These are the activations of a small neural network, seen along a few directions. Each row is one input.
Each table varies a few parts of the input and shows all the possible inputs, shuffled.
A made-up example of a description, with smaller parts first: one of 2 separate values, together with either a single point or one of 11 places along a line or (one of 5 places around a ring, together with one of 6 places along a line).
Shared parts are said once, and a part with two or three values counts as separate values.
In the rows, 128 means zero.

Other details of the inputs vary at random and push rows far along three fixed directions, the same in every table; ignore that.

A family of inputs:
x1: [118 141 116 113 118 115 111 116 134 117 143]
x2: [157 121 130 135 152 117 129 148 168 133 158]
x3: [105 132 124 130 116 114 114 135 159 102 146]
x4: [102 138 114 132 107 109 110 119 147 112 132]
x5: [ 98 143 117 117 102 127 117 122 119  94 134]
x6: [121  84 147 122 110 161 132 134 117 138  96]
x7: [184 140 119 161 194 111 141 138 149 143 159]
x8: [119 146 119 124 112 123 120 115 129 103 142]
x9: [ 73 153 130 100  95  80 111 117 121  96 112]
x10: [136 140 126 117 135 116 116 120 150 115 161]
x11: [103  92 158 104  88 167 148 150 130 131 124]
x12: [128  89 150 130 114 159 146 144 135 126 115]
x13: [130 125 130 143 123 126 123 128 144 120 134]
x14: [108 150 115 116 125 117 118 132 131 115 146]
x15: [149 137 138 126 158 128 138 147 155 130 172]
x16: [183 137 123 165 187 110 143 132 151 142 164]
x17: [143 159 101 155 171 126 138  89  45 196  84]
x18: [125 105 147 113 114 157 132 130 109 145 112]
x19: [149 109 148 128 134 156 156 135 124 142 134]
x20: [166 148 129 136 160 118 138 121 149 147 159]
x21: [158 115 137 134 155 120 125 134 170 130 158]
x22: [120 112 149 121 109 158 141 131 108 148 113]
x23: [136  86 143 123 127 152 147 159 137 157 116]
x24: [ 94 128 119 100  87 136 106 114 116  91 117]
x25: [111 135 114 136 109 117 113 117 139 100 127]
x26: [131 142 117 140 139 110 112 141 154 103 151]
x27: [167 136 139 131 146 129 136 136 158 123 169]
x28: [106 167 100 135 121 108 109  98  94 119 123]
x29: [135 145 121 117 134 115 119 133 147 116 161]
x30: [130 139 118 116 123 123 114 115 130 104 140]
x31: [105 147 118 121 116 116 119 125 130 116 147]
x32: [105 115 142 112 111 160 134 143 100 138 107]
x33: [158 125 136 139 149 121 134 137 176 131 153]
x34: [105  79 155 110  88 166 143 155 147 129 102]
x35: [130  84 141 120 115 159 141 156 132 127 111]
x36: [136 102 140 112 120 160 146 145 114 135 122]
x37: [154 108 139 119 138 154 151 145 120 142 131]
x38: [144  99 140 139 150 154 150 152 126 146 116]
x39: [112 156  86 139 121  98  95 103 105 119 105]
x40: [108  91 149  96  93 165 143 160 126 131 120]
x41: [113 147  91 132 121 106 103 109 113 109 107]
x42: [ 92 163 102 126  95 114 103  92  95 110 112]
x43: [145 132 109 157 162 125 126  84  66 200  68]
x44: [110 123 116 118 108 123 104 118 139  90 121]
x45: [122  86 148 130 117 161 147 153 132 126 116]
x46: [131 128 143 122 133 132 136 145 155 119 169]
x47: [133  78 149 121 119 164 140 140 129 134 105]
x48: [140 151 128 124 127 118 117 127 151 114 156]
x49: [146 142  97 161 165 120 129  93  57 208  66]
x50: [106 166  94 141 116  99  95  91 114 125  97]
x51: [130 135 128 114 118 123 108 126 146  96 157]
x52: [102 142 109 128 122 107 109 135 145 111 133]
x53: [126  69 183 103 112 160 176 163 110 126  95]
x54: [107 159  89 140 113 104 101  90 111 113  95]
x55: [ 69  75 179  90  63 163 151 147  76 116  56]
x56: [178 139 127 165 182 106 141 119 158 162 161]
x57: [139 142 134 134 141 124 129 133 132 132 156]
x58: [127 141 125 141 122 110 111 128 158 111 149]
x59: [179 152 119 166 198 104 131 133 142 165 153]
x60: [132 119 137 131 142 127 129 156 168 120 153]
x61: [100 125 115 115 102 113 100 121 148 102 126]
x62: [125 141 124 141 131 110 112 136 155 111 151]
x63: [138 134 108 170 160 129 141  95  60 195  73]
x64: [137 128 145 122 127 132 136 138 159 121 167]
x65: [153 112 145 124 134 156 154 134 125 145 126]
x66: [104 160  95 119 106 111  99 103  94 111 115]
x67: [147 140 125 128 150 128 134 139 135 117 155]
x68: [102 143 116 112 110 129 115 131 125  91 136]
x69: [100 138 113 132 114 108 112 128 143 111 134]
x70: [144  77 182 114 134 152 180 157 110 143 106]
x71: [154 109 147 122 133 158 155 137 129 140 128]
x72: [ 98 143 120 106  92 124 114 122 138 105 131]
x73: [134 152 130 153 167 104 150  79  18 219  39]
x74: [121 138 113 130 115 118 113 118 145  99 121]
x75: [102 167  95 120 109 107  95 103  95 120 114]
x76: [149  99 147 138 132 154 145 140 136 149 112]
x77: [185 145 159 143 202  83 159 130 150 163 164]
x78: [120 147 116 126 123 121 124 122 127 102 145]
Description of these inputs: one of 6 places along a line, together with either a single point or (one of 2 separate values, together with one of 6 places around a ring).
Changing only the place on the line of 6 turns x1 into x24. The same change can be made to x69. Which row results?
> x45
Which other rows does x5 become when the place on the line of 6 takes its other values? List them by row number.
> x28, x31, x46, x57, x78
Which other rows agree with x62 in the place on the line of 6? List them by row number.
> x18, x22, x32, x43, x48, x49, x50, x57, x58, x59, x73, x75
Which other rows does x13 become when the choice among 2 separate values takes its other values? List them by row number.
> x42
Which other rows does x52 become when the place on the ring of 6 takes its other values? List them by row number.
> x4, x23, x34, x61, x69
Which other rows does x66 become when the choice among 2 separate values takes its other values? List them by row number.
> x39
